Each row below holds a small network's activations on one input, seen along a few directions.
In each table, some parts of the input vary, and every possible input appears once, in random order.
A made-up example of a description, with smaller parts first: one of 8 places around a ring, together with either a single point or one of 11 places around a ring or (one of 3 separate values, together with one of 6 places along a line).
Shared parts are said once, and a part with two or three values counts as separate values.
In the rows, zero is written as 128.

Other details of the inputs shift rows strongly along two fixed directions, in all tables alike. That doesn't count.

Rows:
r1: [150 140 150 217 153 153 160 168 123 172 100 125]
r2: [144 137 102 136 139 157 117 143 126 152 91 145]
r3: [167 143 97 145 138 176 125 132 136 154 129 121]
r4: [121 132 209 218 142 103 187 117 149 116 155 130]
r5: [146 138 71 57 103 165 81 123 134 132 117 148]
r6: [141 130 150 210 172 140 161 141 109 167 73 135]
r7: [106 123 131 79 100 107 115 102 148 99 182 135]
r8: [148 131 113 139 136 162 116 155 127 156 100 122]
r9: [120 118 152 78 84 124 104 113 154 103 170 114]
r10: [133 148 119 202 148 123 165 161 109 147 106 130]
r11: [145 152 69 150 135 147 133 135 115 141 122 130]
r12: [134 125 93 120 155 139 119 132 108 156 98 137]
r13: [108 99 179 75 103 108 110 107 140 99 146 103]
r14: [148 121 117 124 149 149 123 120 112 144 88 136]
r15: [102 105 151 79 112 81 127 103 118 78 145 109]
r16: [104 108 207 138 118 101 137 130 140 108 141 106]
r17: [109 122 163 92 88 107 117 102 154 93 166 134]
r18: [102 101 177 117 137 85 144 111 123 105 144 125]
r19: [104 126 181 181 130 89 165 131 138 124 160 135]
r20: [126 131 112 146 148 130 132 150 122 149 113 142]
r21: [93 119 166 127 118 78 139 127 123 91 139 113]
r22: [142 147 49 92 112 146 101 131 118 131 126 130]
r23: [157 114 90 69 130 169 89 122 116 142 101 115]
r24: [151 148 118 192 148 158 149 134 129 159 111 145]
r25: [105 116 180 120 118 104 127 117 138 105 129 130]
r26: [150 148 39 67 113 153 97 112 127 116 144 126]
r27: [126 127 86 84 134 138 97 132 119 139 114 139]
r28: [136 136 57 55 113 151 85 131 127 137 131 148]
r29: [107 125 176 148 127 91 160 109 150 101 185 130]
r30: [129 133 125 194 165 118 162 146 96 149 86 119]
r31: [151 138 121 158 131 162 131 136 135 152 131 121]
r32: [93 119 146 87 98 83 122 122 135 80 153 116]
Description of these inputs: one of 4 places along a line, together with one of 8 places along a line.
Q: The inputs of r21 and r27 match in every part but the place on the line of 4. If r32 is changed in the same way as r21 into r27, which row does it become?
A: r20
Q: Change only the place on the line of 8 in r2. List by row number the other rows that result.
A: r4, r5, r6, r14, r17, r24, r25
Q: Start at r31 and move only the place on the line of 4, one step at a time. The first step leads to r24. Which rows follow, in order?
A: r7, r11

Rows:
r33: [122 126 137 124 125 115 132 133 128 114 129 120]
r34: [135 130 114 132 138 129 132 127 116 132 119 131]
r35: [121 125 136 125 122 114 131 132 122 117 132 120]
r36: [137 134 111 138 134 135 133 125 122 132 130 131]
r37: [132 130 116 129 142 129 130 138 124 134 119 132]
r38: [124 126 137 129 116 123 132 128 131 123 140 119]
r39: [130 131 114 133 142 132 128 134 127 136 125 128]
r40: [131 133 113 137 131 132 126 135 119 135 123 120]
r41: [123 127 134 127 131 117 133 117 131 115 135 123]
r42: [129 130 114 134 139 131 127 133 122 140 128 128]
r43: [129 125 146 128 118 131 127 129 136 121 138 118]
r44: [123 136 135 131 115 121 131 130 139 115 138 128]
r45: [116 122 142 124 118 116 127 129 125 123 122 124]
r46: [124 120 148 123 130 126 125 125 135 128 136 123]
r47: [126 125 121 130 135 131 125 134 121 143 113 136]
r48: [134 134 113 135 137 136 131 136 131 134 131 132]
r49: [121 128 135 127 125 118 130 129 131 116 134 116]
r50: [124 129 117 132 137 128 125 136 119 138 116 138]
r51: [137 124 128 127 140 139 125 136 126 141 117 130]
r52: [136 139 112 140 129 135 131 124 127 133 128 138]
r53: [126 131 117 134 129 129 124 138 117 133 111 129]
r54: [136 126 119 130 136 132 132 125 118 137 116 129]
r55: [123 119 150 122 127 124 126 118 129 120 120 130]
r56: [122 125 134 128 129 116 132 116 125 119 138 123]
r57: [118 120 141 124 125 116 130 117 124 122 123 131]
r58: [116 127 138 125 123 115 128 132 128 114 122 125]
r59: [121 123 139 127 120 119 129 126 128 124 134 115]
r60: [123 122 138 126 127 119 132 114 127 124 135 122]
r61: [131 128 115 130 139 128 129 137 118 137 123 132]
r62: [122 121 140 123 120 117 131 130 125 122 129 119]
r63: [134 135 112 139 127 136 129 137 123 133 129 124]
r64: [131 138 113 138 130 134 128 134 129 139 132 140]
r65: [126 127 147 127 121 130 126 126 143 127 141 134]
r66: [125 129 137 130 117 123 133 116 135 123 140 134]
r67: [121 128 138 128 118 122 131 125 138 129 144 135]
r68: [128 121 147 125 129 127 128 115 132 122 132 121]
r69: [122 123 137 126 124 122 132 126 133 128 145 128]
r70: [121 121 151 123 121 124 122 130 130 121 119 123]
r71: [126 122 147 126 122 127 124 127 133 123 131 114]
r72: [129 119 148 121 129 125 130 119 129 120 127 125]
r73: [135 136 113 137 129 137 131 138 129 129 126 124]
r74: [127 122 146 125 126 130 128 127 139 126 143 127]
r75: [136 131 115 131 141 130 133 128 121 128 115 130]
r76: [142 134 125 137 129 146 127 123 134 137 123 136]
r77: [139 130 74 21 83 159 64 111 144 112 140 130]
r78: [143 129 124 135 134 146 128 124 130 135 124 129]
r79: [133 141 113 141 122 135 128 136 127 134 127 132]
r80: [134 137 117 139 120 138 128 134 129 139 125 130]
r81: [126 124 136 128 122 123 135 116 131 122 141 126]
r82: [131 124 130 128 138 139 121 135 126 141 110 135]
r83: [117 124 137 125 127 113 130 119 122 117 126 133]
r84: [119 121 139 124 128 118 129 124 130 129 139 124]
r85: [138 135 112 137 136 137 134 126 128 129 127 130]
r86: [127 120 149 122 123 125 127 131 130 121 126 118]
r87: [132 139 114 137 132 136 129 135 135 136 129 139]
r88: [132 125 120 128 137 131 130 135 121 143 120 131]
r89: [125 130 118 130 140 129 126 137 124 135 113 137]
r90: [133 133 112 136 135 135 130 135 125 138 134 133]
r91: [137 140 113 138 131 136 132 125 132 130 125 138]
r92: [118 125 138 124 129 114 131 120 128 114 123 132]
Q: What do these inputs look like to the network?
A: one of 3 separate values, together with one of 4 places along a line, together with one of 5 places along a line
Q: The inputs of r57 and r66 match in every part but the place on the line of 5. If r55 is changed in the same way as r57 into r66, which row does it become?
A: r76
Q: The inputs of r45 and r38 match in every part but the place on the line of 5. If r89 is changed in the same way as r45 into r38, which row does it become?
A: r48
Q: Change only the choice among 3 separate values in r43. List by row number the other rows that result.
A: r74, r78
Q: Start at r65 and move only the place on the line of 4, one step at a time. The first step leads to r67. Which rows follow, in order?
A: r64, r87
